These are the activations of a small network on made-up records, seen along a few directions, one row for each record.
Records have a field called Gedas. Each example row is followed by its value.
Records without Gedas are marked missing.
The largest differences between rows may come from other fields.
In the rows, zero is written as 500.
Random noise pushes rows far along 3 fixed directions. That doesn't count. These rows show it; they differ only by the noise:
[131 292 641 589 554 576 528 488 555 709 405 478 662 486 534 306 499 505
 689 432 667 564 630]
[182 324 629 545 522 555 570 553 564 563 381 445 668 474 533 417 457 484
 597 354 724 551 578]
[682 652 302 511 445 420 556 385 573 301 677 540 434 543 507 628 569 523
 349 549 360 291 361]
[257 388 458 644 562 534 464 286 587 842 617 610 508 589 480 274 588 549
 726 684 400 415 574]
[600 563 543 573 522 513 469 389 430 478 542 456 586 386 648 284 712 572
 502 510 373 519 603]

[441 489 480 568 490 515 601 541 541 549 514 505 464 568 377 442 485 480
 514 450 503 490 520] => f1
[689 587 572 450 450 529 489 572 367 317 476 436 476 339 578 458 610 505
 413 430 552 655 578] => f8
[699 599 379 488 490 530 426 341 434 428 605 615 381 570 464 450 636 563
 522 675 220 376 544] => f11
[587 533 553 562 547 463 515 489 397 454 502 451 517 487 427 360 574 625
 490 547 339 505 531] => f5
[602 497 556 438 606 508 341 406 440 676 574 501 524 405 708 253 647 416
 644 568 387 743 618] => f13
[440 469 582 474 544 561 412 630 510 500 403 467 557 469 506 494 562 368
 599 444 574 548 598] => f4
[402 340 726 502 602 545 405 584 373 639 306 405 711 405 614 192 546 453
 708 384 661 798 740] => f7
[583 588 453 399 543 440 420 507 556 504 571 548 463 495 522 571 539 377
 555 544 544 574 512] => f2
[283 302 550 665 482 578 474 396 395 803 507 546 429 634 444 261 525 688
 747 692 363 413 685] => f12
[711 585 638 463 658 585 316 513 350 603 452 373 715 196 784 153 727 472
 696 487 483 838 788] => f2
[630 689 448 331 560 545 441 564 605 410 481 451 613 394 588 509 637 389
 572 407 523 612 520] => f4
[387 439 286 530 538 529 438 385 635 783 703 630 381 638 335 478 417 457
 694 690 455 439 462] => f8
[523 457 626 538 438 574 472 504 347 467 432 476 552 462 537 311 584 599
 618 511 418 503 692] => f11
[318 444 499 493 678 554 442 491 622 870 512 533 571 628 417 389 513 386
 704 542 697 635 580] => f1
[752 617 454 490 452 407 527 558 407 184 420 502 469 370 537 582 556 504
 262 412 450 483 491] => missing
[574 503 595 467 449 460 566 553 422 327 444 345 547 399 586 512 423 533
 391 432 477 581 523] => f3
[668 539 318 527 440 438 492 437 579 364 624 585 386 678 344 709 492 603
 323 614 410 274 221] => missing
[539 526 511 499 465 416 668 589 485 318 559 425 419 509 404 675 426 547
 397 474 494 366 373] => f15
[179 336 625 461 564 526 661 605 603 604 332 477 669 500 371 442 441 536
 664 421 704 599 513] => f5
[537 529 496 531 626 521 434 451 457 605 418 554 571 379 571 363 612 443
 557 544 491 604 617] => missing
[681 565 479 443 510 451 527 595 476 221 428 411 481 507 528 581 427 482
 306 428 467 510 409] => f9
[494 517 282 484 431 511 649 531 651 361 542 562 318 724 373 886 316 517
 409 500 544 268 362] => f12
[643 588 518 402 523 580 461 522 489 525 481 430 647 286 623 312 672 473
 600 444 546 757 594] => f8
[413 451 508 462 567 473 638 566 539 413 509 471 435 533 384 670 415 476
 446 473 565 441 387] => f15
[703 694 259 383 498 453 425 426 632 504 651 476 456 488 565 634 625 364
 502 573 366 476 417] => f6
[233 308 775 498 538 545 522 608 376 585 278 350 643 399 594 339 470 522
 583 442 672 747 666] => f3
[383 462 514 398 600 584 476 442 616 629 428 460 536 515 515 612 510 329
 600 481 573 585 520] => f10
[285 435 611 481 477 453 588 621 696 453 373 475 473 600 379 654 215 531
 497 468 683 436 436] => f9
[336 460 398 521 483 490 642 620 674 426 450 499 412 682 363 667 257 464
 433 436 535 391 341] => f9
[489 404 403 463 527 427 501 453 505 514 563 483 458 558 467 530 446 501
 477 630 400 453 426] => f3
[496 537 423 362 572 505 412 496 600 489 571 571 432 570 481 559 464 338
 596 478 524 506 460] => f4
[483 493 477 614 561 495 581 388 587 644 568 620 392 594 353 492 520 590
 586 690 347 403 494] => f5
[418 488 550 496 555 548 422 529 472 651 457 378 578 382 631 298 629 419
 674 440 442 656 648] => f6
[308 374 484 466 429 488 527 518 615 538 432 471 444 626 369 726 408 379
 507 501 560 399 425] => f10
[699 622 530 518 433 440 571 564 412 330 518 414 503 485 462 489 529 463
 375 395 494 524 517] => f1
[365 435 402 573 507 443 459 411 576 774 603 605 453 715 375 433 406 442
 728 638 469 447 509] => f7
[536 449 430 521 567 519 406 411 519 731 653 536 418 506 468 428 645 485
 582 635 389 542 541] => f14
[366 432 512 481 505 557 456 505 518 554 459 547 458 585 439 456 482 570
 639 579 552 420 585] => f11
[588 461 466 554 441 520 497 497 354 395 473 477 419 575 467 511 582 613
 437 582 360 376 547] => f12
[258 381 576 416 492 471 781 838 595 211 342 324 527 504 375 780 258 456
 354 130 812 495 339] => f15
[420 408 652 498 555 564 375 456 489 686 370 383 555 441 595 343 639 443
 611 454 468 676 675] => f10
[439 435 694 446 470 513 562 688 468 357 291 370 663 429 558 510 335 427
 532 219 792 710 614] => f7
[775 633 454 431 537 505 403 510 512 511 552 428 564 358 734 429 717 451
 485 486 388 716 571] => f13
[249 436 463 461 546 559 404 482 625 855 525 576 465 585 578 427 525 382
 727 659 605 679 503] => f13
[128 245 521 452 507 593 628 705 599 600 417 425 563 504 389 681 263 450
 609 347 892 581 475] => f14
[268 415 572 506 606 547 334 461 538 885 482 453 542 453 585 301 589 427
 811 641 554 612 672] => f6
[466 395 612 520 460 529 530 557 421 554 527 433 513 401 493 447 539 549
 547 482 530 567 588] => f14
[404 437 540 465 621 534 424 550 581 684 488 499 597 430 557 329 535 394
 717 449 539 674 633] => f2

Here are new rows. What is Gedas for each?
[753 680 357 348 539 399 423 557 617 362 621 510 455 465 541 698 506 377
 451 554 555 471 416] => f2
[475 565 362 446 555 564 458 558 609 498 540 511 467 534 473 613 441 422
 613 509 555 442 490] => f4
[617 568 472 405 538 454 445 493 588 483 579 517 509 447 540 541 457 382
 566 477 519 578 543] => f2
[393 452 638 578 565 546 494 520 452 724 446 471 537 482 478 290 553 509
 646 566 636 603 661] => f1
[465 421 461 415 544 538 463 433 542 611 593 587 449 500 465 433 444 394
 621 540 562 594 498] => f8
[257 460 331 453 574 526 445 544 712 659 573 575 450 694 340 642 342 350
 697 525 590 397 443] => f4
[502 459 487 451 476 463 547 559 497 411 482 381 561 506 498 597 414 470
 409 466 497 530 453] => f3
[396 395 490 503 472 523 509 542 544 583 536 512 475 514 415 468 408 449
 598 465 593 549 531] => f8
[618 587 563 523 542 553 507 506 468 587 470 433 600 411 550 297 665 477
 538 457 512 676 637] => f1
[650 551 477 453 492 538 435 505 451 353 460 495 499 513 518 483 596 498
 481 473 419 489 575] => f11
[412 391 499 634 516 448 537 407 483 637 545 613 405 635 267 443 544 589
 574 762 310 332 469] => f5
[295 292 561 435 496 554 611 599 524 512 444 501 456 460 470 584 404 435
 518 407 719 606 500] => f14
[721 567 468 581 488 502 539 441 386 288 533 443 461 422 623 485 579 636
 402 477 403 387 475] => missing
[574 539 380 358 580 484 584 523 585 356 511 459 539 506 512 783 406 354
 393 533 558 501 354] => f3
[611 654 440 335 528 492 398 551 559 488 523 512 526 444 620 528 591 333
 553 539 611 676 463] => f2
[702 649 333 478 461 438 601 467 547 340 623 572 370 608 343 716 464 408
 346 562 462 372 363] => f1
